These are the activations of a small neural network, seen along a few directions. Each row is one input.
Each table varies a few parts of the input and shows all the possible inputs, shuffled.
Descriptions start from the smaller parts, as in this example, which fits no table here: one of 3 separate values, together with either a single point or one of 9 places along a line or (one of 6 places along a line, together with one of 8 places around a ring).
Shared parts are said once, and a part with two or three values counts as separate values.

Other details of the inputs shift rows strongly along two fixed directions, in all tables alike. That doesn't count.

A family of inputs:
R1: -5.9 9.6 -0.7 -8.7 -58.3 23.4 -40.8 -1.1 -11.3 -3.1 -46.7 -33.8
R2: 24.0 59.9 15.9 -14.7 21.5 -22.6 3.9 1.9 -31.1 41.3 36.3 -17.3
R3: 9.6 -31.5 -10.2 12.1 -18.8 -6.6 -6.7 -20.8 23.9 -59.3 -23.2 17.6
R4: -25.8 -10.6 -1.7 24.9 48.5 7.1 43.6 25.0 -6.0 35.0 26.3 -44.0
R5: 16.5 34.1 40.9 -32.7 -2.3 -49.5 4.7 6.0 -16.7 30.7 32.1 -29.0
R6: 10.5 -12.0 -56.4 28.0 -25.4 26.3 -16.8 -40.9 20.7 -53.3 -24.0 24.4
R7: 6.0 55.9 2.8 -77.4 7.3 -92.3 -14.9 52.3 -29.7 31.2 -1.5 -24.5
R8: 34.7 14.0 18.8 1.9 -50.2 19.7 -41.7 -47.2 -19.8 -16.6 -13.7 13.1
R9: 4.9 54.8 13.9 -80.7 -21.9 -44.7 8.7 58.5 -37.0 61.4 1.6 -32.4
R10: 9.3 7.3 -22.3 34.6 -29.5 35.4 -1.7 -58.2 1.3 -17.6 23.5 1.7
R11: 26.9 26.0 -33.3 3.4 -18.4 16.0 -40.1 -20.8 4.7 -30.2 -45.2 22.4
R12: -51.7 -54.7 3.5 25.4 57.7 -23.9 59.9 5.1 12.0 -16.8 38.2 -0.2
R13: 2.4 -9.1 -9.9 46.8 -5.2 62.2 -8.9 -13.3 1.5 -12.2 -30.3 -13.6
R14: -9.4 6.4 -14.4 -11.2 25.4 7.3 9.4 15.4 9.7 29.2 55.3 2.1
R15: -38.0 -35.3 -19.2 36.6 75.9 -10.1 63.0 0.2 18.2 0.2 41.5 0.3
R16: 12.4 19.8 26.3 -49.7 -7.3 -29.4 27.8 45.2 -11.8 39.1 2.7 -22.0
R17: -29.1 -42.2 -22.1 80.2 -21.6 73.1 15.9 -44.1 28.7 -5.9 18.4 12.7
R18: 12.3 34.5 -41.0 -11.9 -28.8 0.6 -39.0 -18.3 7.6 -10.3 -39.4 4.3
R19: -21.1 -25.2 48.4 22.1 38.7 -4.5 33.7 24.9 -10.3 50.2 39.2 -2.5
R20: -12.8 7.6 28.7 -31.8 43.9 -66.8 22.2 35.3 4.0 21.5 6.8 -19.4
R21: 31.9 10.8 -5.1 -22.7 -25.3 -13.0 -46.6 -8.7 -11.3 -31.5 -48.3 24.6
R22: 15.6 -5.8 16.2 9.4 -38.6 41.4 -43.9 -7.0 -14.3 -9.9 -58.8 -12.2
R23: -27.0 -31.4 -4.2 41.6 90.9 -3.2 59.7 5.8 12.0 -3.3 33.9 10.9
R24: 1.9 -19.5 29.0 -19.1 30.8 1.2 -0.2 22.1 -2.7 18.5 41.1 19.2
R25: 18.0 54.5 29.6 -72.0 30.7 -76.8 -23.6 49.3 -34.4 44.8 -20.3 -11.0
R26: -14.6 -67.9 -1.0 52.3 13.9 37.3 8.6 -42.3 19.5 -60.9 -20.4 39.9
R27: 21.5 34.5 -35.4 -17.6 -58.5 37.8 -13.1 -7.3 -4.2 11.8 -29.4 -1.1
R28: 17.7 33.7 -44.2 -13.3 -29.3 -3.1 -37.7 -16.5 5.6 -14.9 -36.0 6.2
R29: -13.4 -31.4 30.5 -14.7 37.1 -15.1 27.9 28.5 20.7 15.2 61.5 0.8
R30: -3.9 3.5 -21.7 -11.6 -48.9 -2.4 -39.1 -22.1 6.4 -38.1 -42.7 9.1
R31: -17.2 -50.7 -3.9 55.4 -31.6 41.6 19.4 -66.8 8.8 -53.4 35.6 11.7
R32: -0.9 -38.0 7.9 35.9 -45.6 50.5 -18.7 -23.0 19.4 -37.4 -45.2 -18.3
R33: 20.1 -5.9 -28.7 29.5 -38.2 75.8 4.6 -26.0 6.1 -24.6 -27.6 25.0
R34: 33.9 70.8 -21.7 -36.5 -23.0 -12.4 -60.9 2.7 -9.8 7.0 -57.5 4.7
R35: 21.0 11.4 -4.8 -22.7 -41.2 -21.3 -40.2 -10.1 13.3 -34.2 -48.2 5.9
R36: -14.8 -68.6 -7.3 49.0 -3.1 21.8 16.5 -40.1 40.4 -72.8 -14.2 24.7
R37: -18.2 -59.6 16.5 26.2 78.8 -23.2 55.5 9.6 -0.9 -21.4 32.6 20.9
R38: 20.2 43.2 -11.0 -28.6 45.4 -46.2 2.0 33.2 -16.5 19.0 2.8 -1.3
R39: -31.7 -29.9 16.5 64.8 57.6 27.9 57.7 9.0 7.4 36.6 57.2 1.2
R40: -45.7 -21.4 27.6 16.9 15.0 -9.1 38.1 20.6 -2.1 43.6 49.2 -18.8
R41: -38.5 -57.2 40.7 48.1 32.4 4.4 59.1 9.1 22.7 22.9 52.7 -8.6
R42: 18.8 20.1 30.0 -47.4 8.7 -19.0 21.2 46.1 -34.4 46.4 -0.7 -5.7
R43: -0.3 0.8 -12.4 -25.0 -64.5 31.8 -53.7 -15.4 11.0 -18.0 -1.8 16.4
R44: -9.6 24.3 1.5 -47.0 15.8 -67.8 1.6 34.7 -16.6 14.4 5.0 -16.1
R45: 39.2 70.5 -12.5 -47.9 -41.1 20.6 -76.5 9.1 -4.6 25.6 -18.3 12.3
Description of these inputs: one of 5 places around a ring, together with either one of 4 places along a line or one of 5 separate values.
Q: Changing only the place on the ring of 5 turns R25 into R34. The same change can be made to R8. Which row results?
A: R2
Q: Changing only the place on the ring of 5 turns R15 into R12. The same change can be made to R28. Which row results?
A: R44
Q: Which other rows does R34 become when the place on the line of 4 takes its other values? List them by row number.
A: R11, R23, R38
Q: Which other rows does R20 become when the place on the line of 4 takes its other values? List them by row number.
A: R3, R35, R36

A family of inputs:
R46: 5.8 40.2 16.0 -23.9 30.1 -24.5 8.8 39.8 -24.0 55.0 6.1 -26.4
R47: -23.6 -40.2 16.5 39.5 57.4 11.5 62.5 2.7 1.1 13.8 65.2 1.7
R48: 19.8 -24.7 -31.6 33.9 -62.5 54.7 -49.7 -64.3 25.5 -78.3 -57.3 42.4
R49: 18.9 60.9 2.6 -42.4 -46.8 -9.2 -41.3 6.8 -16.5 38.6 -8.8 -20.2
R50: 27.9 59.8 7.7 -37.9 -38.0 -3.0 -45.0 4.8 -19.2 36.5 -10.5 -10.5
R51: 28.1 46.5 -8.6 -50.6 -42.9 -23.3 -54.8 0.5 -6.8 -3.3 -32.2 5.6
R52: 3.1 27.8 10.8 -45.3 32.3 -57.6 6.0 39.6 -11.9 28.4 10.3 -9.1
R53: -17.9 -45.3 -16.1 35.1 28.7 4.1 33.3 -12.5 15.9 -39.8 -2.2 8.6
R54: 10.2 -26.6 -34.8 27.0 -41.1 43.6 -30.8 -41.6 21.6 -67.0 -58.1 29.4
R55: 7.6 24.4 -5.6 -31.9 7.4 -31.3 -17.2 20.1 -5.7 5.8 -21.1 -2.9
R56: 17.8 59.7 10.1 -49.7 -25.9 -17.2 -31.0 24.8 -21.7 51.5 -1.9 -17.4
R57: -32.1 -45.6 9.8 18.2 77.7 -38.4 73.9 14.4 7.1 -5.0 69.3 -1.1
R58: 7.2 -21.1 -29.1 21.4 -55.0 32.1 -33.4 -51.8 20.4 -64.7 -36.0 27.7
R59: 7.1 -23.9 -39.7 32.8 -60.9 47.4 -44.2 -57.0 26.1 -74.8 -61.5 27.2
R60: -32.8 -39.3 5.0 42.6 57.5 9.1 69.1 13.2 3.5 13.9 44.3 -15.0
R61: -1.9 -48.9 -15.7 42.4 -2.2 30.2 5.4 -43.7 20.6 -61.6 -2.5 35.5
R62: 30.3 52.4 1.2 -51.3 -21.9 -37.3 -46.7 7.2 -14.3 7.7 -23.4 1.2
R63: 12.1 -20.8 -28.4 42.0 -82.2 88.3 -44.6 -60.2 24.1 -48.2 -41.1 29.1
R64: 4.9 32.8 1.9 -19.0 -7.0 0.5 -14.4 20.3 -10.8 35.8 -6.3 -15.6
R65: 27.7 50.1 -5.5 -44.3 -9.7 -34.3 -41.0 17.2 -15.6 7.9 -50.1 -5.5
R66: -21.6 -54.4 -2.5 28.8 45.4 -3.2 47.7 -6.6 14.8 -30.4 38.3 19.9
R67: -22.7 -79.3 28.6 32.5 -9.5 17.8 19.8 -17.5 18.7 -49.2 -6.3 10.5
R68: -5.4 -42.9 -9.6 59.5 -15.0 65.6 8.4 -42.5 19.0 -32.3 5.3 22.3
R69: 18.5 50.6 -4.3 -51.6 -26.2 -42.5 -40.2 14.1 -9.7 11.1 -32.2 -9.4
R70: -24.4 -19.4 65.5 -15.4 31.0 -32.9 42.7 51.3 -18.0 56.8 41.2 -37.1
R71: -15.2 -41.4 -5.0 57.2 18.5 48.2 27.0 -21.6 12.4 -15.8 16.1 10.0
R72: 5.9 31.3 9.6 -36.7 44.0 -56.7 2.2 37.4 -16.4 27.0 -0.8 -12.1
R73: 16.0 57.1 3.8 -40.7 -14.0 -13.4 -25.2 33.2 -21.0 48.8 -22.5 -24.3
R74: 17.1 60.8 3.4 -42.9 -44.0 -12.2 -39.2 10.8 -18.9 41.2 -12.6 -20.6
R75: -39.6 -41.1 10.2 40.8 71.1 0.0 76.3 18.8 4.0 23.2 62.2 -17.2
R76: -17.2 5.4 16.3 -2.9 36.6 -20.2 39.1 28.1 -8.4 45.0 44.5 -23.1
R77: -31.6 -45.0 17.4 32.7 67.1 4.0 76.6 14.4 4.2 22.2 84.6 -3.7
Q: Changing only one part turns R55 into R64. The same change can be made to R57. Which row results?
A: R49
Q: What do these inputs look like to the network?
A: one of 2 separate values, together with either a single point or (one of 3 separate values, together with one of 5 places along a line)
Q: A walk changes only the place on the line of 5. It starts at R62 and steps to R61. List the rest of the walk in order.
A: R48, R72, R65

A family of inputs:
R78: 23.5 5.6 2.6 -12.4 -97.8 44.0 -57.7 -34.4 6.3 -21.6 -33.9 12.9
R79: 15.5 4.0 9.3 -6.5 -83.0 34.3 -48.2 -29.0 -2.9 -15.0 -35.9 5.3
R80: -8.6 -37.2 -61.8 69.9 43.1 45.8 40.5 -50.8 26.2 -55.6 28.4 40.1
R81: 13.0 12.3 -8.8 -17.3 -84.9 23.4 -56.8 -28.6 12.9 -20.8 -30.6 8.5
R82: 12.0 93.5 -13.7 -47.3 18.5 -36.6 -10.3 38.4 -26.2 83.1 27.5 -31.6
R83: -20.3 -77.2 -8.6 69.3 28.3 57.5 32.1 -23.1 25.1 -46.7 -0.6 26.8
R84: -21.9 -78.7 4.0 79.5 -7.3 70.0 39.8 -39.6 22.9 -42.3 6.3 14.0
R85: -38.6 -72.3 7.7 51.0 17.1 20.6 47.1 -21.4 20.2 -28.3 40.7 8.2
R86: 10.4 14.2 -9.0 -2.3 -74.4 25.3 -56.1 -29.6 6.0 -21.8 -48.0 -5.6
R87: 8.6 9.7 -27.4 7.3 -80.2 53.4 -59.1 -26.0 12.8 -24.5 -70.5 2.1
R88: 10.4 59.6 9.7 -66.3 48.8 -94.0 5.7 59.0 -25.7 46.1 -8.3 -27.2
R89: 23.4 12.0 -46.0 -4.0 -56.9 27.9 -60.3 -28.1 12.3 -54.1 -86.1 21.1
R90: -33.3 -65.9 32.2 45.9 50.8 10.8 73.3 4.7 3.0 1.4 58.3 -12.0
R91: -28.8 -61.8 -1.5 35.8 80.2 -27.1 69.5 1.0 12.4 -36.1 41.6 6.8
R92: -32.5 -60.4 35.7 26.1 85.2 -27.0 72.8 19.4 1.2 4.5 69.1 6.3
R93: 28.5 10.1 -11.3 9.4 -66.8 41.0 -64.9 -37.0 8.4 -35.9 -73.0 20.2
R94: 19.0 53.9 35.8 -76.7 13.3 -68.7 -19.9 50.2 -23.7 54.1 15.7 -13.5
R95: -26.8 -64.7 24.9 44.2 73.5 -4.0 62.0 3.3 8.0 -13.9 49.7 4.9
R96: 17.7 6.3 -11.6 8.4 -84.2 65.8 -53.7 -24.6 3.0 -18.1 -67.7 3.1
R97: -34.5 -57.1 9.6 17.8 92.0 -50.3 80.6 17.4 5.4 -17.6 60.9 8.2
R98: 17.2 57.8 9.7 -85.3 19.7 -91.5 -13.2 47.9 -19.2 31.8 6.1 -11.6
R99: 29.2 89.1 -9.9 -44.8 26.3 -28.7 -23.1 29.6 -27.5 66.2 14.1 -9.9
R100: -5.4 60.4 31.5 -60.1 34.3 -76.9 11.7 69.3 -28.6 84.3 13.2 -50.6
R101: 22.4 86.8 -2.9 -41.4 4.3 -14.8 -11.9 32.0 -32.4 80.9 23.2 -26.6
Q: What do these inputs look like to the network?
A: one of 4 places along a line, together with either a single point or one of 5 places along a line
Q: Changing only the place on the line of 4 turns R82 into R99. The same change can be made to R86. Which row results?
A: R95
Q: Which other rows does R81 become when the place on the line of 5 takes its other values? List them by row number.
A: R85, R86, R87, R100
Q: Which other rows does R97 become when the place on the line of 4 takes its other values? List them by row number.
A: R79, R85, R92

A family of inputs:
R102: 13.8 12.3 10.2 -22.3 -53.8 4.2 -44.0 -5.5 -8.1 -9.0 -59.0 -6.5
R103: 4.2 30.9 -5.8 -3.4 17.0 -4.3 -5.5 14.2 -13.2 28.5 -6.2 -13.3
R104: 6.9 36.8 3.5 -11.2 5.9 -8.1 -9.6 4.2 -14.4 32.4 16.3 -10.2
R105: -5.8 16.7 22.3 -37.1 -9.6 -41.1 0.7 27.7 -13.2 23.9 -2.8 -25.2
R106: -14.8 -49.2 10.4 28.3 25.8 19.7 30.6 -11.6 11.9 -21.3 39.5 18.8
R107: 0.3 9.1 -11.1 -29.5 79.0 -84.6 26.6 24.2 -3.8 -16.2 13.2 9.3
R108: 6.0 -3.6 -3.5 10.8 -11.6 18.6 -2.1 -15.5 5.2 -3.6 8.4 17.2
R109: -15.1 -28.5 36.2 1.3 21.2 -22.8 33.5 15.3 -8.7 9.6 33.8 -8.5
R110: 17.9 -9.7 -19.1 10.0 -55.3 47.3 -49.8 -28.4 10.4 -41.3 -55.0 23.1
R111: 9.6 34.7 7.1 -38.6 -38.0 -24.2 -36.5 13.7 -4.8 16.2 -26.5 -18.7
R112: 6.3 23.7 32.4 -33.3 -1.6 -35.7 -9.3 24.2 -14.0 32.1 9.5 -17.8
R113: -7.7 -4.2 -26.9 30.4 -10.2 30.4 -0.3 -25.7 10.3 -13.2 3.2 2.1
R114: -9.7 -23.7 -7.9 35.8 37.3 23.0 37.4 -2.8 6.9 -6.4 16.2 2.5
R115: -16.6 -31.4 -18.8 36.7 25.5 22.6 42.6 -11.7 11.4 -11.9 32.4 3.4
R116: 20.5 24.9 -17.8 -3.8 -42.5 25.2 -42.0 -10.5 2.3 -6.7 -48.8 11.8
R117: -5.5 -10.9 -22.3 17.2 -15.2 24.3 0.2 -19.0 17.1 -16.3 -2.3 14.2
R118: -17.9 -43.6 16.1 27.3 29.2 3.9 31.5 4.4 8.7 -8.7 7.8 -3.1
R119: -8.0 -30.0 -15.6 15.9 -18.7 28.6 -5.0 -20.7 16.6 -33.8 -2.5 16.0
R120: 15.6 45.6 10.6 -34.5 15.7 -26.9 1.1 23.4 -20.5 45.7 22.5 -15.1
Q: What do these inputs look like to the network?
A: either a single point or (one of 3 separate values, together with one of 6 places along a line)
Q: Which other rows does R111 become when the choice among 3 separate values takes its other values? List them by row number.
A: R112, R118
